(8): [143 131 144 116 126 134 118 127 115 141 134 124 116]
(108): [129 128 129 127 128 130 126 128 126 129 129 128 126]
(149): [114 132 116 136 128 113 142 121 158 116 120 136 117]
(153): [198 167 208  69 119 128 105  99 126 192 153 119  68]
(138): [114 132 116 106 128 113 142 121 158 116 120 136 140]
(92): [106 165 113 135 123  60 176  84 252 126 111 136 154]
(6): [111 135 113 138 128 104 145 119 171 114 119 139 144]
succ: [99] -> [126]
succ: [165] -> [113]
succ: [138] -> [128]
succ: [118] -> [127]

(73): [187  71 178  68 106]
(68): [ 6 98 93 15 86]
(57): [ 79 100  80   7  81]
succ: [6] -> [98]
succ: [79] -> [100]
succ: [7] -> [81]
succ: [178] -> [68]
succ: [80] -> [7]

(142): [ 96 116 147  65  66 104  62 163 187 194 146 107 159 124 216 150 192 149
 220 122  55 157 212 210  56 209 209 211 148 135 140 128 181 190  63  70
  64 114 160 197 176  68 213  71  70]
(4): [177 160 193  88 122 124  91 189 180  87  40 134 145 228 144  84  78 136
 129 185 123 185 180 144 131 146 192 123 113  51  37 201 218  70  96 101
 124  90 106 168 180 183 157  78 150]
(152): [199  73 183 143 117  75 143  67  58  66  91  73 100 105  70 172  78 184
  87 194 171  60 101  70 155  64  89  88  54 153 128 188 109 117 162 175
 130 187 165  58  61 152 114 147 190]
(89): [ 42 193  55 106 136 188 101 201 195 178 142 189 134 159 166  46 164  37
 144  44  79 199 137 176  89 183 153 146 205  64  93  55 148 114  73  53
 121  32  47 193 203 101 126  89  48]
(58): [160  81 165 116  92  76 107  93  90 102 100  78 130 100 109 160 117 160
 124 160 124  81 128 109 114 106 123 113  83 142 130 163 117 132 121 134
 107 164 152  94  88 121 142 122 145]
(130): [125 149 143 101 118 130 101 166 170 139 110 136 157 165 162 111 133 126
 155 131 105 166 169 157 112 160 174 151 140  97 101 142 169 122 101 100
 116 103 124 170 167 132 156 101 115]
succ: [51] -> [37]
succ: [220] -> [122]
q: [ 42 193  55 106 136 188 101 201 195 178 142 189 134 159 166  46 164  37
 144  44  79 199 137 176  89 183 153 146 205  64  93  55 148 114  73  53
 121  32  47 193 203 101 126  89  48] -> (89)
q: [ 96 116 147  65  66 104  62 163 187 194 146 107 159 124 216 150 192 149
 220 122  55 157 212 210  56 209 209 211 148 135 140 128 181 190  63  70
  64 114 160 197 176  68 213  71  70] -> (142)

(150): [ 44 163 136 231  99  41  50 125]
(113): [178 129 175 126  87 159 173  93]
(201): [178 129 175 186  87 159 173 124]
(103): [101 144 108 148 136  92  94 112]
(96): [164 195  94 127  89 143 121 163]
(53): [153  83 103 149 179  95 137 138]
(2): [ 82 124 137 162 153 155 155 122]
(134): [ 44 163  27 231  99 118 141  73]
(204): [105 105 158  89 172 108  83 123]
(195): [ 82 131 119 117 138 169 129 185]
(137): [110  44  81 154 213  72 177 162]
q: [105 105 158  89 172 108  83 123] -> (204)
succ: [41] -> [50]
succ: [179] -> [95]
q: [153  83 103 149 179  95 137 138] -> (53)
succ: [164] -> [195]
succ: [143] -> [121]
succ: [154] -> [213]

(124): [ 97 169 178  79  92 134  70  98  81]
(24): [100 160  59 102 198  68 154 177  37]
(126): [141 176 200 185 177 132 140 169  70]
(45): [117  56  69 139 108 136  56  79 128]
succ: [140] -> [169]
succ: [69] -> [139]
succ: [176] -> [200]
succ: [102] -> [198]
succ: [98] -> [81]
succ: [68] -> [154]

(90): [170 120  72 172  33 137 161  77 105 171 103 110 203 126  60 173 101 168
  53 149  65  98 210 143 156  86]
(100): [194  46 127 123  52 104  87 142 152 171 146 150 243 148 122 166  78 173
  81 150  91 126 200 157  82 100]
(66): [152 136  73 197 140 175 137 111 148 203 142  60 216  39  51 153 139 128
 110 148  56 129 154 184 160 100]
(18): [128 142 210 198 176 106 180 198  88  54 157 134 112 147 184  96 160 139
 131 148 166 136 150  82 154 194]
succ: [168] -> [53]
succ: [153] -> [139]
succ: [149] -> [65]
succ: [65] -> [98]
succ: [81] -> [150]
succ: [104] -> [87]

(20): [ 91  80 108   1 112   0 107]
(98): [ 87  95  90 116  99 183 139]
(28): [184  71  92 111 133 118 117]
(23): [ 68 118 185 152 117 153 165]
succ: [133] -> [118]
succ: [183] -> [139]
succ: [184] -> [71]
succ: [99] -> [183]
succ: [185] -> [152]
succ: [0] -> [107]

(106): [165  98 157 136 168 156  99 104 132  92 202 191 151 200 201 189  79 148
 200  96 131  91 142  64]
(52): [ 58  87 139 117 101 158 151 106 115 201 186  40 117 140 158 173  45  95
 132 135 168 116  77  32]
(119): [129 203 141 113 125 159  42  80 121  79 197 155 175  85 121  99 207 123
  71 150 117 105 146 119]
(15): [104 112 113 114 203  93  50 145  82 100 206 171 110 105 125 205  53 165
 140 128 117 107 182 160]
(94): [153 161  81 145 216 109 144  81 149 153  47  46 124 177 193 117 198 120
  41 194 165  92  82 139]
(3): [ 74 181 161 156  66 131 215 179 131  14 161 130  96 110 110 141 245  33
 157 187 157 173 140 212]
(56): [ 70  51  46  65  96 188 115 192  81 118 211 117 169 108 138 145 151 166
  89  93  89  54  87 154]
(109): [117 126  33 112 143  84  92 106 178  89 116  22 164 194 126 155  31 167
  42 132 205 147  95 125]
q: [ 58  87 139 117 101 158 151 106 115 201 186  40 117 140 158 173  45  95
 132 135 168 116  77  32] -> (52)
succ: [50] -> [145]
succ: [192] -> [81]
succ: [182] -> [160]
succ: [216] -> [109]
succ: [245] -> [33]

(121): [136  23 224 117  31 131 122]
(7): [167  97 105 136 113 161 112]
(157): [183  81 194  80  60 220 167]
(110): [175  41 176  80  84 116 115]
(87): [ 81 153 158 148 101  94 137]
(13): [183  69 194  80  60 220 167]
succ: [158] -> [148]
succ: [113] -> [161]
succ: [84] -> [116]
succ: [41] -> [176]
succ: [153] -> [158]
succ: [131] -> [122]

